A small network was trained on made-up records. Each row is its average activation on records with the value named, seen along a few directions.
Related values have similar rows: they may be neighbours, one step apart, or belong to one group.
In the rows, zero is written as 500.
Random noise pushes rows far along 22 fixed directions. That doesn't count. These rows show it; they differ only by the noise:
[263 347 582 558 575 705 557 550 416 363 534 849 402 562 389 348 576 547
 536 473 447 466 455 597 601 543 236 406 534 416 592 359 557]
[465 462 627 562 532 622 594 413 527 469 472 635 755 562 487 344 581 429
 523 352 373 442 522 475 414 439 533 337 500 364 655 460 687]
[481 367 423 501 507 194 525 516 740 755 490 662 687 607 456 391 419 325
 620 250 572 385 416 520 434 583 511 475 445 556 638 804 348]
[397 509 441 442 546 669 470 461 391 443 229 331 425 549 675 238 589 276
 603 425 380 527 424 449 365 408 443 212 774 478 626 589 690]
[642 502 678 707 514 274 409 416 595 529 737 801 589 505 390 520 455 701
 506 391 581 529 553 496 457 608 231 640 282 365 618 578 419]
[519 758 340 398 282 352 504 347 434 593 465 578 622 354 355 607 509 627
 251 420 731 551 414 367 557 450 281 478 595 577 415 612 346]
[506 754 652 566 421 513 432 423 666 775 641 729 770 505 548 524 435 701
 368 702 223 605 526 470 642 575 635 515 329 353 440 629 552]
[862 682 609 543 462 487 247 517 294 484 515 405 177 625 473 561 556 655
 466 496 564 564 467 264 339 690 181 588 494 380 423 424 471]
[610 740 424 270 427 541 482 287 161 369 347 230 350 448 487 481 449 156
 654 491 474 625 541 596 555 548 296 435 447 352 350 608 139]
[803 642 516 145 544 537 484 761 429 369 469 302 456 217 494 367 503 138
 711 355 369 275 786 821 540 391 713 662 162 717 543 201 332]
[308 256 508 689 692 381 666 683 428 603 396 490 697 765 312 474 391 629
 371 311 247 408 337 247 524 608 608 401 323 530 428 495 498]
[360 401 264 230 541 448 315 483 433 386 490 593 320 334 312 236 459 261
 567 479 474 314 516 694 545 607 284 529 620 450 575 393 403]
[748 619 676 354 416 716 432 616 419 650 442 798 819 436 193 357 564 566
 556 402 337 455 508 699 696 428 444 269 432 356 531 465 573]
[653 246 289 593 460 671 283 538 508 515 423 419 409 556 432 744 370 516
 639 636 343 567 328 530 591 445 296 636 457 522 591 616 445]
[660 641 856 435 313 529 505 638 484 496 538 727 414 725 443 551 476 726
 699 727 687 307 399 575 664 676 598 259 309 250 378 181 432]
[662 587 557 588 454 629 649 741 442 374 329 491 451 494 317 463 548 571
 587 357 578 462 582 801 375 521 530 473 726 648 599 360 523]
[663 497 662 679 416 260 340 390 546 596 400 708 567 492 399 253 360 526
 340 610 585 455 484 466 183 696 360 633 816 307 691 358 460]
[452 567 136 708 435 477 638 361 491 374 502 519 436 545 496 603 402 424
 400 619 388 559 546 570 399 454 463 500 590 527 671 496 315]
[375 249 612 669 540 273 745 661 528 493 415 428 715 386 433 575 330 418
 508 356 491 327 441 556 523 290 641 457 584 661 482 528 486]
[400 494 343 432 554 291 258 505 513 580 400 335 603 492 415 395 498 630
 501 418 455 320 378 341 353 540 548 383 587 423 553 643 677]
[320 273 535 709 642 642 371 476 366 218 488 197 557 457 408 491 453 411
 530 266 173 306 520 358 350 391 214 543 588 442 539 454 829]
[418 639 621 395 664 498 818 512 348 232 601 417 535 312 314 408 472 437
 421 241 106 390 655 579 644 596 658 518 331 484 337 256 517]
[285 588 503 740 391 504 586 296 495 696 546 677 701 593 466 564 470 484
 297 574 470 565 489 407 374 460 364 461 714 378 431 808 412]
[442 421 307 426 369 803 474 554 734 599 465 653 644 503 493 582 553 470
 585 708 368 341 446 694 516 377 770 479 627 515 671 478 663]


ZIPAL, 9 values:
gav: [374 600 632 610 727 578 520 639  54 452 283 445 780 352  52 301 607 741
 286 381 338 749 701 757 490 608 473 463 836 370 377 477 668]
sabe: [391 620 415 548 729 328 353 418 334 523 938 729 439 364 424 455 806 449
 247 358 315 371 779 324 246 440 353 605 599 290 541 544 714]
mize: [414 631 510 302 594 516 288 611 503 488 313 507 462 479 574 214 623 715
 624 330 591 585 401 471 550 583 344 506 305 641 671 517 489]
vifus: [724 325 567 818 495 383 729 354 721 637 563 552 529 559 560 354 418 468
 395 495 645 498 543 427 110 342 672 413 764 551 606 672 464]
kalu: [691 662 600 369 424 275 410 342 590 531 338 550 820 470 549 481 505 540
 639 153 515 615 333 373 621 590 349 500 263 428 749 533 521]
gati: [243 346 416 522 588 509 376 242 553 285 519 254 562 470 403 498 465 603
 518 372 676 484 548 441 357 621 329 756 456 424 494 551 527]
rap: [582 464 357 582 611 383 220 726 537 504 417 320 527 778 489 354 487 516
 603 499 600 383 690 529 252 686 621 604 228 519 695 269 470]
romun: [204 831 873 586 378 528 626 302 524 416 546 371 395 619 841 649 510 604
 585 581 372 378 322 213 434 679 533 629 432 347 335 536 436]
lazi: [155 453 360 566 605 415 294 595 540 454 534 540 432 471 627 412 586 657
 618 528 407 342 425 473 460 346 418 441 443 508 727 603 596]
The values of ZIPAL form a line.
What is the length, in steps, of the shortest route from vifus to gav?
Answer: 3
Which values are neighbours of kalu? Give them in the order they are listed.
Answer: sabe
Which values are neighbours of mize? Give them in the order they are listed.
Answer: romun, lazi

GAFA, 12 values:
kagi: [359 301 760 372 605 437 587 421 686 455 448 586 544 515 580 258 517 657
 755 510 711 324 388 534 393 584 778 390 353 368 566 526 588]
gigid: [374 385 626 595 554 307 576 395 303 456 277 461 704 195 380 485 319 462
 444 661 413 619 460 692 542 435 541 659 691 338 526 505 299]
tomu: [570 553 602 617 323 547 583 482 478 485 272 463 392 377 638 518 372 484
 496 619 517 485 318 495 432 289 362 378 850 630 555 572 429]
mopu: [375 432 578 682 576 857 520 381 515 330 464 728 627 536 451 462 606 584
 561 416 221 586 492 608 419 567 324 642 542 372 797 473 677]
ripo: [679 384 395 706 371 487 354 584 667 686 298 441 476 617 506 380 251 377
 488 439 349 398 332 394 383 456 251 425 703 667 652 615 470]
gizug: [511 693 550 382 244 711 358 258 492 365 594 522 596 376 437 525 635 354
 507 514 862 405 709 623 329 423 258 550 684 371 465 441 596]
matad: [419 387 465 538 562 813 394 520 281 425 587 564 544 503 327 287 640 431
 330 534 607 408 728 511 353 218 253 243 625 499 442 424 653]
goze: [606 268 418 549 511 484 585 569 636 431 558 567 355 591 382 171 235 327
 323 609 498 417 630 572 500 649 538 497 519 667 471 128 361]
lesip: [310 395 833 660 529 611 636 587 563 420 435 554 407 618 579 506 473 744
 564 521 698 825 448 620 751 689 386 436 620 559 344 494 708]
nodo: [444 484 679 609 571 292 479 412 488 547 543 467 724 384 512 342 365 453
 356 422 271 526 492 341 561 415 455 363 613 384 452 545 662]
dib: [484 496 429 471 549 536 666 325 520 536 429 543 571 368 480 422 552 514
 287 526 354 431 488 393 192 469 756 742 555 483 610 457 395]
rigi: [476 482 254 547 625 410 493 382 394 363 591 546 303 677 569 461 625 612
 491 603 401 519 424 331 404 531 579 276 484 257 664 440 562]
The values of GAFA form 4 separate groups.
Which other values are in the same group as mopu? Give them in the order they are listed.
Answer: tomu, matad
Which other values are in the same group as nodo? Give them in the order they are listed.
Answer: goze, rigi
Which other values are in the same group as gizug? Give them in the order they are listed.
Answer: kagi, lesip
